A small network was trained on made-up records. Each row is its average activation on records with the value named, seen along a few directions.
Related values have similar rows: they may be neighbours, one step apart, or belong to one group.
Strong random noise was added to every row along 11 fixed directions; ignore it. To show where, here is one row again and again, with new noise each time:
[ 150 -467 -331  -52 -140   15  280 -514 -133  194 -282  440  141  -32
 -118 -213   11  105 -165 -128   76  293]
[ -46 -202   95  103  136   -1   49  271   71 -128  -61 -317  209  143
  254 -193  -43 -189   32  -13 -522   63]
[  14 -256 -360  112 -256 -335  -39 -337  551  142 -243  207  490   37
  231   59  -40  200 -648  142  -37  219]
[-136 -153 -237  157 -122 -143  -95 -375  263   21 -140  138  277 -165
  254    3  150  -42 -141  135  333  201]
[ 269 -374  -43  213   -7 -177   46  131  -90  -78  -96  174  -47  203
  -69  -47 -286  115 -132  231 -941 -169]
[ 161 -139  124  109  130  155  -35  204  288  106 -166  153 -206   26
 -357 -237 -269  118  160   32 -526  183]
[-394  -71 -357  169  187  318  141  423   36  332  113   47  290 -503
  172   39  593 -176   -3   96 -141  -43]
[ 134 -456 -305   55  295  282  201  106  478  105  330 -195 -125  131
 -261  120  132 -154  151  157 -136   70]
[ 145 -246  -23  -72   65   16  116  -22  491   79 -239  -40    3  287
 -399 -165 -240  251  -28 -238 -178  406]
[-244 -208    3  -95   70   12 -296  362  -83 -167 -146  115  221  -94
  594 -408 -442 -270 -213   -3 -506 -185]
[-353  432  174   -2 -187 -118 -161   64 -290  117 -394   91  370 -197
  281 -247   33    5 -227 -235  146   98]
[ 263 -579   24  407 -119  115  380 -703 -645  209 -102   -1  262  416
  -22   77  585 -123   58  107 -130  100]
[  80  324  193  376   51   53 -274  469  244  278  200  -38 -125  118
 -261  296    2   54 -179  455 -600 -350]


Values of MAPA:
dofo: [ 177  -23   73 -251  182  384  145  186 -225  257  292   47 -281   89
 -198   16   -8   31   21  -63  -60 -205]
pupus: [ 127 -212 -199 -100   72  225  181  135   16   70  289   35 -137  233
  -92  203   71   18 -196   24 -355 -167]
rugur: [ 186 -274  -73 -190  249  -28  216  177  287 -383  178 -348  -83    5
  215 -382 -387 -431  233  -67 -236  195]
vava: [  28  180  342  235 -169  173  -45   58 -471  192 -101  -26   37  200
 -303  171  296  208   76  -23 -285 -185]
mib: [ 232  372  241 -155   92   73  151  207    1   -7   68 -226 -202   40
 -200  -39  -43  -47  246  -74   98  -19]
nit: [ 141   53  -75  119  -57 -247   68  227 -260 -278   67   19   15 -402
  636   14   48 -130  -50  376 -548 -303]
feg: [-221   70 -122 -357   91   66 -147  189 -633    1  170  -18  142  172
  389   57  -88 -282 -336 -178  135 -585]
gad: [ 419 -281   -7 -241  144   20  330  198 -224  -78  189  113 -510   85
 -504 -101 -424   73  369   -8 -512  -99]
kipu: [ 197   25  382  116  -27  576   -3 -147  161  370   24  161 -177    3
 -132 -266   -3 -276   35   92    6  231]
rifab: [ 167   36 -105 -134 -210 -300  188  -62  -55  -50 -131  137  126 -168
  -35  -82 -143  128 -145 -149   34   85]
guleg: [-322 -299 -159 -104  105  320 -101   73 -476 -139   94  171  -95 -125
   78  137  216   52  204 -192  178 -293]
ziro: [-423   -4 -172 -208 -331  -67   46  -30 -650  290 -226  476  439 -181
  105   78  160  390 -599 -304   28 -245]
nofi: [  90  -51   33  -75  182  130 -164 -169  101 -241  191  -32 -304  104
  104   70 -110 -174  217   73  301  -67]
sufar: [ 143 -327   45  -70   10  160  128 -191  -10  -33   98   24  -81   25
   26  -29   -8   79   84   32 -129  105]
laref: [ 289 -430 -134 -243  121  214   63 -508 -202   38  233  369 -510  -42
 -251  -81  -82 -105  374   62  540  -56]
Each value of MAPA is a pair of two hidden parts, and every pair occurs once (5 first parts, 3 second parts).
rifab and gad share the first part; rifab and vava share the second. Which value has the first part of vava and the second part of gad?
> ziro
guleg and sufar share the first part; guleg and mib share the second. Which value has the first part of mib and the second part of sufar?
> laref

Values of KOZ:
dufor: [-231   28  -80 -147   20  -50  -66   -1  311 -330  239 -215  -38 -219
  228   75    9  -90  220   -1  368   69]
kosuf: [-274   66  -29  -83  152  215   50   27 -281  -12  -44  -21   30   46
  -31 -113  133 -168  157 -297  314  141]
nasam: [ 404   70  -37  108 -110 -150   58 -182 -476  -58  210  285 -196 -325
  321  -23  -38 -149  -27  471 -137 -291]
lig: [ -82 -275  121   85  -66  210  -28 -175 -275  -15 -321  347   71 -385
  299 -450   23  -24   93 -134 -265  231]
vizug: [-198  178 -291 -218   13  387  116   86  -37  345   74   58  191  -21
  -26   89  304 -116 -344 -198  374  -65]
fegi: [ 273  -92   21  -46    5  273  421   25 -220  570  -33   22  197   98
 -241 -234  113 -136 -291  -88 -368   80]
rofup: [-520 -245 -246   24  313  380 -428  887  198  221  297  130  -42  -86
  -78  369   74  106   30  126 -202 -568]
zoz: [ 103  182 -149  -36 -102 -205  177 -204  -75   72  300 -143  -21  100
  -15  270   50 -258 -236  210  194 -161]
somo: [  52  -64 -283 -507  -30 -101  191    5 -406    1  -27  125  -38  132
 -164  -35 -182  169 -179 -400  260 -265]
KOZ is arranged as a ring.
Name the neighbours of zoz, in listed order.
> kosuf, fegi
Name the neighbours of lig, in listed order.
> dufor, vizug

Values of TIVU:
mikiv: [ 347 -378 -674 -245   67  106   63 -394  597  422  398  498 -196 -256
 -103   70 -296 -296 -446  531  364 -181]
mepup: [ -48   74 -307 -679  -39 -563  283  125  132 -300    3 -433   78  329
 -116  -85 -535  100 -187 -488  380   67]
ruliz: [ 345  -72  434  332 -221 -105  127 -542  -55   66 -209 -154  -13  686
 -414  211  231  541  -74  -63 -362  268]
paven: [ 111  -47 -251 -266 -317 -768  230  -44 -320 -410 -471  170   42  311
 -415  130 -528  579 -183 -323 -345  -15]
ketu: [ 456   91   26  199   56  -32  670   -7  -81  -31 -211  136 -352 -274
 -447 -236  103  260  375 -102 -558  547]
nif: [ 287  103  439  154 -117  361 -194 -362  848  641  -42   79  107 -194
  -52 -254  -43 -102 -165  374  266  511]
vike: [-146  375  -94 -270  168  303   -5  482 -277  -72   78  250 -339 -703
 -188 -226    0   46  334 -151  168 -278]
gatuz: [ 154   93   25   -2  211  359  -18  417  393  278  223  103 -402  151
 -414  -16 -361 -104 -140   18 -383  -10]
gat: [ 227 -591 -306  -14  375  590   12 -292  -63  284  528  119 -425  -72
   39   50  224 -455  424  420  259 -226]
sofuf: [ -43  343 -518 -332 -318 -502  259   97  105  269 -158  455  267 -499
 -100  163  -16  726 -661 -271  155    5]
faliz: [-200  242 -184  281 -118 -222  196  167 -933 -316  272  -53   88 -621
  344  409  670 -243  378  256   63 -462]
nes: [-351 -341 -379  126  373  289   64  445  338 -132  372  126 -415 -159
 -479  153  314  -29  606  -73   24   93]
dalit: [-108  184   54 -224  127  329  209  137 -143  123 -103 -104   88  -76
  -72  -98  254  -76   62 -444  452  166]
fur: [ -52  778  -93  143 -505 -568 -102  -80 -116  -22  -86  214   47 -384
   14  269   97  324 -394  212   96   -6]
podav: [  36 -146 -336  -37  149  295  207  -35   36  322  126  -46  153    2
 -143  108  265 -243 -184  102   66 -166]
Each value of TIVU is a pair of two hidden parts, and every pair occurs once (5 first parts, 3 second parts).
podav and gatuz share the first part; podav and faliz share the second. Which value has the first part of faliz and the second part of gatuz?
> fur
gat and ketu share the first part; gat and sofuf share the second. Which value has the first part of sofuf and the second part of ketu?
> ruliz
